Each row below holds a small network's activations on one input, seen along a few directions.
In each table, some parts of the input vary, and every possible input appears once, in random order.
Descriptions start from the smaller parts, as in this example, which fits no table here: line(6) and (point or line(11) or (values(3) and ring(8))).
Shared parts are said once, and a part with two or three values counts as separate values.

A family of inputs:
x1: -4.19  -0.02  -6.52  -2.34  +6.05  +5.99  +0.95  +0.16  +1.82  +0.99  +2.67  -5.66  -1.64
x2: +1.77  -3.40  +2.31  +0.85  -4.43  +1.42  -5.22  +3.34  -5.38  +2.49  +2.28  +3.75  +3.82
x3: +3.10  -0.82  +4.93  +2.99  -6.90  -3.68  -2.46  +3.96  -1.98  -3.25  -6.35  +4.81  +0.32
x4: +2.48  -9.24  -1.58  -0.24  +0.22  -3.79  -1.41  -1.83  -7.05  -2.71  -3.71  -2.56  +9.28
x5: +0.76  -4.91  +0.82  +0.09  -9.32  -1.77  -5.05  +2.68  -7.35  -0.90  -1.70  +3.11  +1.54
x6: -0.07  +3.12  +3.43  +1.39  +3.62  +1.80  +4.86  -1.14  +3.69  +1.41  +0.81  +1.96  -1.03
x7: -0.24  -4.16  +2.80  +0.33  -7.42  +3.42  +0.15  -0.53  -4.31  +2.85  +1.57  +3.19  +1.59
x8: -2.06  +4.24  -2.62  +0.48  +8.45  +4.19  +3.45  +1.07  +6.67  -1.45  -1.82  -4.23  -2.71
x9: -0.54  +5.00  +0.55  -0.97  +1.44  -1.29  +2.98  -3.01  +5.32  +0.52  -0.45  -1.12  -4.51
x10: -2.05  -1.15  -0.71  -1.34  +1.16  +3.72  +2.40  -2.09  -1.49  +4.01  +5.43  +0.47  +0.11
x11: +2.96  +4.07  +4.07  +0.38  +2.12  -2.92  +1.44  +1.05  +2.11  -1.19  +2.17  +2.34  +1.85
x12: -4.07  +4.15  -5.80  +0.67  +5.00  +1.85  +2.44  +0.30  +7.55  -2.83  -4.96  -5.86  -5.99
x13: +3.91  +0.74  +6.53  +3.71  -2.02  -0.52  -2.80  +4.45  -0.09  -0.04  -2.40  +5.46  +2.65
x14: -6.56  -0.10  -9.63  -2.28  +2.57  +3.61  -0.18  -0.79  +2.62  -0.65  -0.46  -7.34  -4.92
x15: -2.86  +0.70  -3.53  -3.83  -1.01  +0.54  +0.32  -4.10  +0.15  +2.83  +4.16  -2.57  -3.39
x16: +2.56  +2.91  +5.31  +1.19  -2.84  -4.08  -0.26  -1.19  +1.01  +1.09  -0.31  +3.71  -2.52
x17: +1.96  -0.05  +7.06  +3.13  -5.04  +1.42  +2.63  +0.62  +1.01  +0.36  -3.12  +4.82  +0.45
x18: +0.86  -0.16  -0.15  -2.46  -0.31  -1.12  -1.03  +0.06  -3.09  +1.33  +6.79  +0.73  +3.02
x19: -2.47  +0.65  -7.32  -2.81  +4.42  +0.31  -2.10  -0.52  -0.02  -0.39  +3.99  -3.79  -1.75
x20: -0.23  +4.93  -3.39  +0.10  +6.87  -1.37  +0.49  +0.52  +4.96  -2.76  -0.59  -2.31  -2.87
x21: +0.29  -1.28  +1.04  -1.65  -5.25  -2.13  -2.78  -2.36  -4.35  +3.45  +4.35  +2.07  -1.35
x22: +4.68  -5.20  +2.41  +2.60  +2.62  -5.59  +1.16  -0.67  -1.78  -5.17  -8.34  -1.01  +8.02
- Changing only one part turns x1 into x8. The same change can be made to x18. Which row results? => x11
- Describe the family of inputs behind these rows. => values(2) and (point or line(10))
- Which other rows does x3 become when the values(2) part takes its other values? List them by row number. => x5

A family of inputs:
x23: -3.07  +0.96  -4.88  -2.20  +1.33  -0.05  -0.83  +0.11  -0.47  +0.04  +2.91  -2.44  -2.80
x24: +2.05  -3.47  +1.51  +0.78  -4.12  -2.42  -1.85  +2.00  -4.35  -2.45  -1.58  +1.39  +3.80
x25: -2.71  +4.94  -1.38  -0.46  +1.00  +2.69  +1.02  +0.17  +5.60  +0.94  +0.49  -2.13  -5.57
x26: -0.36  -1.69  -0.04  -1.40  -4.72  +0.28  -0.93  -1.88  -2.89  +1.62  +1.52  +1.34  -1.43
x27: -1.69  -2.23  -1.51  -0.08  +1.44  +1.34  +2.38  -0.18  -0.27  -0.98  -2.09  -2.57  +1.34
x28: +1.17  -0.31  +2.77  +0.98  +2.57  +3.08  +1.18  +0.81  -0.50  +1.90  +2.24  +1.90  +2.14
x29: +5.31  -0.95  +7.49  +1.18  -2.47  -4.75  -1.56  +0.38  -3.47  +0.71  +0.13  +5.25  +4.61
x30: -1.17  -2.71  -1.83  +0.06  +2.47  +1.64  +1.91  -1.12  +0.12  -0.02  -1.05  -2.26  +3.20
x31: -0.87  +3.19  -2.81  +0.29  +5.86  -1.88  +2.67  -0.76  +4.46  -3.27  -2.41  -3.42  -2.63
x32: -0.33  -2.86  -1.23  -0.85  +3.98  +1.61  +1.37  -1.01  -0.99  +0.40  -0.36  -2.97  +3.53
x33: -1.65  +0.26  -4.62  -2.96  +3.83  +0.23  -1.81  -0.66  -1.16  +1.44  +4.59  -2.85  -0.61
x34: -0.66  +3.23  -3.15  -0.06  +5.12  -0.96  +1.81  -0.84  +4.91  -3.22  -3.61  -3.05  -3.37
x35: +4.49  -0.80  +6.89  +2.09  -4.04  -4.72  -1.02  +0.29  -2.41  +0.31  -0.57  +5.97  +4.30
x36: -1.16  -1.60  -0.13  -0.14  -5.53  +0.68  -2.08  -1.12  -2.14  +2.23  +0.42  +0.67  -2.55
x37: -1.43  +3.20  -3.17  +1.22  +4.34  -0.59  +0.67  -0.10  +5.69  -2.67  -4.73  -3.66  -4.49
x38: +4.25  -0.23  +6.88  +1.64  -5.89  -4.16  -1.44  +1.21  -2.38  -0.53  -2.78  +6.07  +1.67
x39: +2.54  -3.96  +1.16  +0.86  -3.05  -2.08  -2.33  +1.06  -3.93  -1.47  -0.50  +1.68  +5.69
x40: -0.70  +4.23  -0.75  -2.04  +5.00  +1.62  +2.14  -1.27  +3.72  +1.69  +4.35  -2.33  -1.59
x41: -0.78  +0.43  +2.11  +2.64  -1.59  +4.16  +0.10  +2.37  +1.37  +1.21  -1.73  +2.09  -1.89
x42: -1.50  -2.18  -1.88  -0.43  +0.67  +2.28  +1.49  -0.22  +0.15  -0.91  -3.27  -2.20  +0.62
x43: -0.54  -1.76  +0.31  -1.07  -3.92  -0.67  -0.03  -1.84  -3.27  +1.51  +2.67  +0.96  -0.73
x44: +0.33  -0.17  +2.16  +1.87  +1.03  +3.12  +1.71  +0.72  +0.58  +1.49  +1.55  +2.62  +1.84
x45: +3.50  -0.19  +6.79  +2.92  -6.69  -3.76  -2.60  +2.02  -1.61  +0.07  -3.88  +5.41  +0.55
x46: +1.48  -3.37  +1.05  +1.73  -5.73  -1.09  -3.92  +2.80  -3.18  -1.73  -3.87  +1.10  +1.95
x47: +0.83  -2.44  +0.54  -1.88  -1.32  -0.42  -1.04  -2.63  -3.89  +2.89  +4.38  +0.53  +1.43
x48: -1.55  +4.38  -1.38  -1.18  +3.53  +1.65  +2.63  -1.38  +4.81  +1.25  +3.69  -1.64  -1.88
x49: +0.53  +2.61  -2.48  -0.38  +8.33  -1.57  +1.79  -1.65  +3.69  -1.89  -0.76  -3.84  -0.44
x50: -2.90  +1.01  -5.24  -2.56  +0.56  +0.89  -1.74  +0.05  -0.06  +0.12  +1.76  -2.07  -3.51
x51: -2.28  -2.15  -1.95  +0.84  -0.13  +2.66  +0.34  +0.55  +0.92  -0.33  -4.37  -2.83  -0.52
x52: -1.92  +4.93  -1.37  -1.71  +1.79  +2.29  +2.16  -0.54  +4.86  +0.37  +1.58  -1.52  -4.46
x53: +4.04  -0.28  +7.22  +1.98  -5.06  -5.11  -0.56  +1.21  -2.77  -0.67  -1.62  +5.67  +2.38
x54: -3.71  +1.05  -5.29  -1.28  -0.24  +1.29  -2.91  +0.81  +0.67  +0.71  +0.66  -2.69  -4.62
x55: -0.02  -2.29  -0.04  -0.94  -2.87  -0.38  -0.51  -2.75  -2.85  +2.47  +3.70  +1.25  +1.13
x56: +0.00  +0.38  +2.18  +1.39  -0.80  +3.78  +1.27  +1.60  +0.60  +0.62  -0.64  +2.74  -0.75
x57: -2.11  +4.86  -1.03  -1.36  +2.54  +1.36  +3.03  -0.46  +4.44  +0.30  +2.74  -1.91  -3.73
x58: +3.38  -4.12  +1.74  -0.06  -1.48  -2.12  -2.89  +1.15  -4.99  -1.07  +0.19  +0.95  +6.02
x59: -2.52  +0.44  -5.22  -2.05  +2.34  +0.26  -1.29  -0.80  -0.06  +1.02  +3.92  -2.15  -0.92
x60: -0.20  +0.33  +2.53  +1.73  +0.00  +2.82  +2.16  +1.65  +0.19  +0.53  +0.53  +2.34  -0.03
x61: +2.25  -3.42  +1.14  +0.44  -4.93  -1.47  -2.75  +1.99  -3.95  -2.33  -2.76  +1.76  +3.10
x62: -0.33  +2.73  -3.11  +0.47  +6.84  -1.54  +2.29  -1.73  +4.81  -2.30  -1.43  -3.14  -0.75
- Changing only one part turns x32 into x40. The same change can be made to x30. Which row results? => x48
- Changing only one part turns x59 into x35. The same change can be made to x23. Which row results? => x53
- Describe the family of inputs behind these rows. => line(5) and line(8)
- Which other rows does x39 become when the line(5) part takes its other values? List them by row number. => x24, x46, x58, x61
- Which other rows does x34 become when the line(8) part takes its other values? List them by row number. => x26, x38, x42, x50, x52, x56, x61
- Start at x28 and move only the line(5) part, one step at a time. The first step leads to x44. Which rows follow, in order? => x60, x56, x41

A family of inputs:
x63: -3.64  +2.56  -5.38  -1.86  +1.87  +1.59  +0.01  -0.53  +3.32  -0.21  +0.61  -4.31  -4.56
x64: +1.95  -1.90  +2.63  +0.30  -0.69  -0.51  -0.93  +0.54  -3.06  +1.36  +2.55  +2.37  +4.11
x65: -2.04  +2.61  -5.40  -1.13  +7.26  -0.64  +2.06  -1.39  +4.17  -2.30  -0.53  -4.95  -2.09
x66: +0.89  +5.26  +4.05  +3.24  +3.27  +1.19  +3.76  +1.55  +6.80  -1.27  -3.80  +1.55  -2.53
x67: +4.03  -3.77  +3.90  +2.31  -2.51  -3.94  -1.23  +0.58  -2.85  -2.41  -5.17  +2.10  +5.22
x68: -2.58  -1.58  -4.60  -1.19  +3.45  +2.89  +0.14  -0.51  +0.16  +0.19  -0.20  -4.13  -0.54
x69: +1.39  -2.76  +1.37  +0.97  -5.61  -1.39  -3.40  +2.60  -3.97  -1.32  -2.13  +2.58  +1.50
x70: -0.02  +1.02  -0.67  -1.79  +2.78  +0.75  +1.40  -1.34  +0.31  +1.04  +4.10  -0.75  +0.89
x71: -1.03  +1.24  -0.10  -0.73  -1.91  +1.03  -1.16  -0.98  -0.11  +2.88  +3.11  +1.27  -2.99
x72: -1.48  -3.33  -0.25  -0.47  -3.79  +2.70  +0.24  -0.38  -3.06  +1.66  +1.29  +0.63  +0.91
x73: +2.52  +0.64  +4.45  +0.34  -4.12  -3.66  -0.89  -0.15  -1.73  +0.36  +0.16  +3.64  +0.08
- Describe the family of inputs behind these rows. => point or line(10)
